Each row below holds a small network's activations on one input, seen along a few directions.
Each table varies a few parts of the input and shows all the possible inputs, shuffled.
A made-up example of a description, with smaller parts first: one of 5 places around a ring, together with either a single point or one of 11 places around a ring or (one of 3 separate values, together with one of 4 places along a line).
Shared parts are said once, and a part with two or three values counts as separate values.
In the rows, 128 means zero.

Other details of the inputs shift rows strongly along two fixed directions, in all tables alike. That doesn't count.

Table:
r1: [186 166 137 118 138 140  90 121 129 111 143 164 144]
r2: [ 83 163 104 164 110 145 170 121 142  98  75 106 112]
r3: [173 113 126 128 160 122  94 118 111 146 167 144 140]
r4: [239 129  90 158 168 131  92  85 110 113 144 173 107]
r5: [ 80 142 110 150 123 140 163 109 142 103  76 106 143]
r6: [ 97 102 141 101 122 130 126 138 132 149 146 118 146]
r7: [108 116 146 120 117 116 144 170 129 127 120 115 126]
r8: [175 113 120 136 120 123  79 116 114 146 165 150  92]
r9: [ 98 125 133 114 108 109 125 143 128 144 141 114 120]
r10: [ 88 162  93 167 107 152 160 110 142  97  81 109 103]
r11: [141 142 148  94 116 134 117 154 134 110 119 138 162]
r12: [106 102 158 108 102  99 141 165 133 131 118 111 133]
r13: [136 121 147 118 132  96 117 157 124 143 155 136 120]
r14: [173 135 120 148 138 112  95 128 115 140 168 155 103]
r15: [ 94 110 177  87 129 110 152 164 115 148 135 115 143]
r16: [214 147 104 180 153 145  79 105 110 130 165 176  79]
r17: [167 108 117 133 148 139  86 109 115 145 176 156 123]
r18: [118 111 136 115 131 129 147 145 131 134 107 122 150]
r19: [ 96 120 159  99 123 111 144 169 124 149 132 114 140]
r20: [ 57 143 180  57  93 117 152 169 150 126 116  78 194]
r21: [105 144  95 162 124 147 162 106 141  88  50 119 127]
r22: [208 145  91 177 145 135  75  97 114 130 171 175  74]
r23: [168 130 124 140 135 131  91 127 109 148 171 149 101]
r24: [221 132 112 173 145 127  79 106 118 124 153 181  79]
r25: [100 133 126 143 117 140 175 134 134  98  83 116 117]
r26: [105 151  90 161 121 159 148  92 146 107  94 132 109]
r27: [105 124 150 101 135 121 155 144 131 153 118 126 151]
r28: [153 111 138 111 141 127 132 145 118 154 141 145 141]
r29: [ 89 110 160  85 128 115 152 156 129 169 141 117 166]
r30: [ 93 151  96 157 121 154 162 100 147 109  85 126 121]
r31: [ 82 149 122 152 114 145 175 115 133  98  82 107 116]
r32: [ 85 142 118 150  92 119 157 123 143 101  80 101 115]
r33: [124  92 164  85 142 116 118 157 122 176 169 127 165]
r34: [115 118 135 125 116 104 142 164 136 124 125 117 123]
r35: [100 161  88 169 109 158 147 100 141  99  88 115  92]
r36: [135 101 162  86 150  98 114 150 112 160 150 124 163]
r37: [186 117 133 134 163 136  99 122 119 149 151 167 127]
r38: [172 117 128 131 140 141  99 111 105 149 182 156 100]
r39: [134  99 163  91 145 108 113 150 111 167 153 131 165]
r40: [222 132  99 175 156 149  90 122 112 125 157 182  82]
r41: [113 159  71 185 127 150 158  65 153  59  66 115 113]
r42: [208 127  85 168 160 152  73  76 113 123 166 172  94]
r43: [116 161  73 186 131 153 166  88 145  61  32 117 112]
r44: [ 86 149 110 155 110 151 166 105 134  97  89 110 108]
r45: [ 87 137 160  68 102 129 125 145 153 129 139  90 159]
r46: [118  88 159  83 137 111 110 151 116 171 179 122 166]
r47: [129  91 148  87 134 107 109 130 121 151 177 118 152]
r48: [130  95 162  74 142  88 121 144 115 159 171 111 173]
r49: [ 92 102 157  93  92  96 129 159 123 155 140 100 141]
r50: [167 126 124 135 133 133  85 124 109 151 174 149  97]
r51: [ 94 151  88 170 127 150 153  87 144  81  74 110 122]
r52: [ 96 121 160 106 120 107 140 169 126 141 126 112 133]
r53: [116 170  76 180 131 139 173  73 152  56  36 115 116]
r54: [ 88  97 154  89 124 121 135 152 131 159 145 108 161]
r55: [ 67 138 170  60  95 123 139 159 154 126 129  79 179]
Description of these inputs: one of 5 places along a line, together with either a single point or one of 10 places along a line.
Question: The inputs of r45 and r11 match in every part but the place on the line of 5. If r26 is changed in the same way as r45 into r11, which row does it become?
Answer: r28
Question: The inputs of r53 and r4 match in every part but the place on the line of 5. If r24 is changed in the same way as r53 into r4, which row does it become?
Answer: r12
Question: Which other rows agree with r14 in the place on the line of 5? List them by row number.
Answer: r2, r3, r5, r16, r20, r29, r31, r32, r33, r48
Question: Which other rows agree with r54 in the place on the line of 5? List them by row number.
Answer: r10, r22, r23, r30, r41, r44, r46, r49, r51, r55
Question: Which other rows does r17 become when the place on the line of 10 takes its other values? List them by row number.
Answer: r6, r8, r9, r26, r35, r38, r42, r47, r50
